Each row below is a small network's average activation on inputs in which a field has the value named, seen along a few directions.
Related values have similar rows: they may be neighbours, one step apart, or belong to one group.
In the rows, zero is written as 500.
Random noise pushes rows far along 20 fixed directions. That doesn't count. These rows show it; they differ only by the noise:
[381 501 512 692 496 677 413 624 644 427 647 397 452 427 499 254 397 626
 541 465 599 474 332 479 470 530 541 560 595 434 526]
[531 604 489 650 437 369 519 298 306 283 423 514 541 404 482 498 412 378
 437 418 370 352 630 613 328 560 638 583 428 560 541]
[367 472 464 494 550 726 504 616 674 543 435 342 424 549 436 473 411 555
 544 361 620 465 346 405 510 468 492 542 629 665 388]
[371 606 511 485 413 626 450 798 545 311 601 855 524 577 557 771 690 569
 374 703 557 288 540 572 530 724 534 543 401 606 643]
[485 478 671 394 570 558 609 539 375 423 379 624 568 543 465 550 383 539
 650 460 560 563 432 607 453 411 462 538 558 634 535]
[310 562 640 447 433 637 407 526 430 416 521 503 616 498 548 702 359 577
 334 420 617 445 426 470 542 273 429 646 497 599 372]
[662 602 577 572 575 215 188 569 705 478 554 361 445 479 336 373 470 447
 392 427 447 481 585 588 499 575 547 316 427 445 502]
[751 479 554 431 380 546 610 590 334 561 524 657 439 650 596 496 716 402
 481 680 256 518 461 484 447 524 370 306 444 404 537]
[553 465 656 727 289 612 689 665 200 370 673 910 345 555 550 541 453 546
 604 757 597 360 392 629 378 438 361 453 389 370 503]
[525 520 349 380 284 517 661 553 337 424 527 635 379 445 380 641 437 302
 648 399 479 479 538 696 726 432 467 542 587 563 419]
[815 342 464 459 223 665 410 432 276 528 580 396 364 534 585 376 519 408
 612 441 261 568 575 553 362 539 261 596 418 591 345]
[668 428 632 569 697 573 696 605 652 592 471 557 355 532 504 553 400 529
 521 594 616 437 425 533 697 576 453 273 449 409 573]
[353 461 481 474 771 459 533 561 838 427 441 386 704 563 550 518 663 531
 373 548 574 402 680 523 499 677 698 374 695 550 434]
[620 403 626 353 412 679 687 536 426 455 499 634 502 540 664 473 600 542
 495 517 487 479 579 543 788 438 520 458 598 562 384]
[228 564 327 482 574 611 525 559 691 454 471 543 650 761 458 552 514 415
 169 378 582 434 284 241 658 320 452 484 677 391 460]
[526 543 420 497 421 423 323 357 514 711 512 331 294 199 479 499 518 675
 711 427 546 587 559 467 563 640 592 520 464 644 475]
[601 692 629 387 707 559 381 380 550 421 409 448 573 531 568 459 665 686
 427 636 518 571 506 447 367 596 413 330 487 591 679]
[611 436 455 556 383 543 376 408 367 525 296 542 492 687 496 563 475 400
 518 277 444 543 534 273 314 481 345 574 544 586 414]
[328 445 524 577 456 276 437 576 659 433 678 509 719 427 529 460 592 407
 342 494 440 435 678 645 623 571 734 596 474 272 501]
[439 635 694 484 433 523 314 479 494 453 635 261 509 333 462 410 710 645
 381 659 370 382 472 608 394 538 460 416 298 530 410]
[520 537 328 486 371 570 364 557 286 267 470 704 597 441 629 728 526 561
 493 552 605 502 695 237 622 396 578 491 632 646 402]
[312 437 538 630 510 636 530 387 591 510 377 159 577 300 426 545 566 485
 469 396 460 334 534 387 575 590 562 587 363 469 393]


Values of Kugi:
m8: [446 528 793 530 639 446 364 711 609 555 472 491 553 511 418 442 300 591
 508 383 512 551 284 549 486 494 497 478 567 403 626]
m9: [705 186 435 415 692 558 687 565 502 628 430 490 417 672 544 386 470 586
 608 629 488 514 477 421 501 457 433 330 602 663 268]
m2: [459 520 537 644 400 394 351 674 561 507 556 454 608 465 501 467 437 400
 475 404 551 612 542 309 541 302 636 546 555 255 492]
m1: [484 800 490 338 379 632 321 572 652 373 655 595 419 660 604 523 611 544
 332 560 691 535 619 648 441 432 398 548 667 637 494]
m5: [492 374 590 606 442 579 707 343 342 667 402 411 447 365 563 341 558 523
 663 465 393 498 475 435 483 481 575 570 472 445 438]
m10: [528 376 782 561 410 466 468 487 341 655 478 328 549 331 602 532 462 565
 512 519 325 462 497 449 430 461 529 519 370 438 341]
m7: [433 575 634 449 619 545 345 598 442 528 438 333 666 357 515 448 490 603
 390 540 325 550 251 341 535 352 548 364 623 462 517]
m12: [485 320 241 576 701 323 552 344 497 203 591 636 594 394 357 413 291 557
 459 527 738 422 608 526 905 395 489 331 584 443 322]
m6: [580 529 462 417 623 447 590 483 463 377 578 301 555 355 490 470 406 434
 539 691 457 551 581 632 570 375 553 420 473 455 519]
m4: [534 524 719 400 359 651 558 658 594 655 376 471 341 556 586 475 720 574
 417 439 331 298 443 468 663 569 612 440 548 672 363]
m3: [573 457 350 444 513 383 692 430 449 483 660 502 499 467 537 138 552 473
 606 627 465 675 517 569 514 375 676 543 444 405 597]
m11: [485 737 643 135 430 581 525 537 582 500 344 461 535 661 413 567 766 398
 463 459 478 610 563 536 495 428 428 633 347 559 703]
Kugi is arranged as 4 separate groups.
Q: List the group mates of m12, in the order listed.
A: m2, m3
Q: List the group mates of m10, in the order listed.
A: m8, m11
Q: List the group mates of m4, in the order listed.
A: m9, m6

Values of Borus:
d1: [573 523 189 369 579 709 466 648 579 434 483 592 509 639 504 398 683 483
 439 560 292 520 276 341 601 714 366 312 793 492 662]
d9: [561 413 295 485 512 271 488 658 576 608 520 590 432 704 467 485 523 370
 576 538 484 556 604 509 302 480 646 438 597 646 405]
d5: [620 556 295 313 630 437 535 387 634 646 442 345 359 689 456 479 346 343
 566 374 524 664 557 660 295 517 419 579 603 656 546]
d10: [336 490 598 491 511 485 560 443 500 586 494 427 554 487 468 488 522 550
 520 471 474 502 368 534 404 476 486 533 519 436 483]
d12: [620 657 353 367 496 473 544 354 388 555 389 500 289 392 391 678 354 453
 523 443 361 462 362 605 532 641 458 510 333 697 685]
d6: [226 540 521 537 699 318 444 417 655 679 369 366 654 453 481 625 575 607
 375 505 492 480 422 269 400 574 677 479 436 471 573]
d2: [614 840 536 559 547 534 510  97 383 254 387 605 571 538 677 330 691 566
 303 570 545 548 609 324 423 448 531 517 399 430 824]
d8: [444 600 465 483 560 644 487 273 557 461 299 281 624 408 497 600 838 571
 534 516 686 573 715 178 580 525 418 422 492 434 493]
d11: [326 548 565 535 364 321 363 492 696 446 443 576 483 666 178 248 672 441
 437 247 726 498 556 399 699 315 549 581 347 403 427]
d3: [523 555 497 293 595 705 578 623 591 374 568 437 417 673 301 459 273 438
 503 495 690 537 362 666 533 291 306 620 278 717 526]
d4: [505 454 399 470 692 354 505 476 491 334 462 411 583 568 392 198 696 544
 622 747 421 463 612 570 115 608 616 414 403 674 513]
d7: [638 280 213 794 523 392 442 367 759 799 554 401 225 650 531 566 333 377
 387 360 537 359 586 480 351 739 364 439 554 471 255]
Borus is arranged as 4 separate groups.
Q: List the group mates of d3, in the order listed.
A: d8, d11
Q: List the group mates of d10, in the order listed.
A: d12, d6
Q: List the group mates of d7, in the order listed.
A: d9, d2
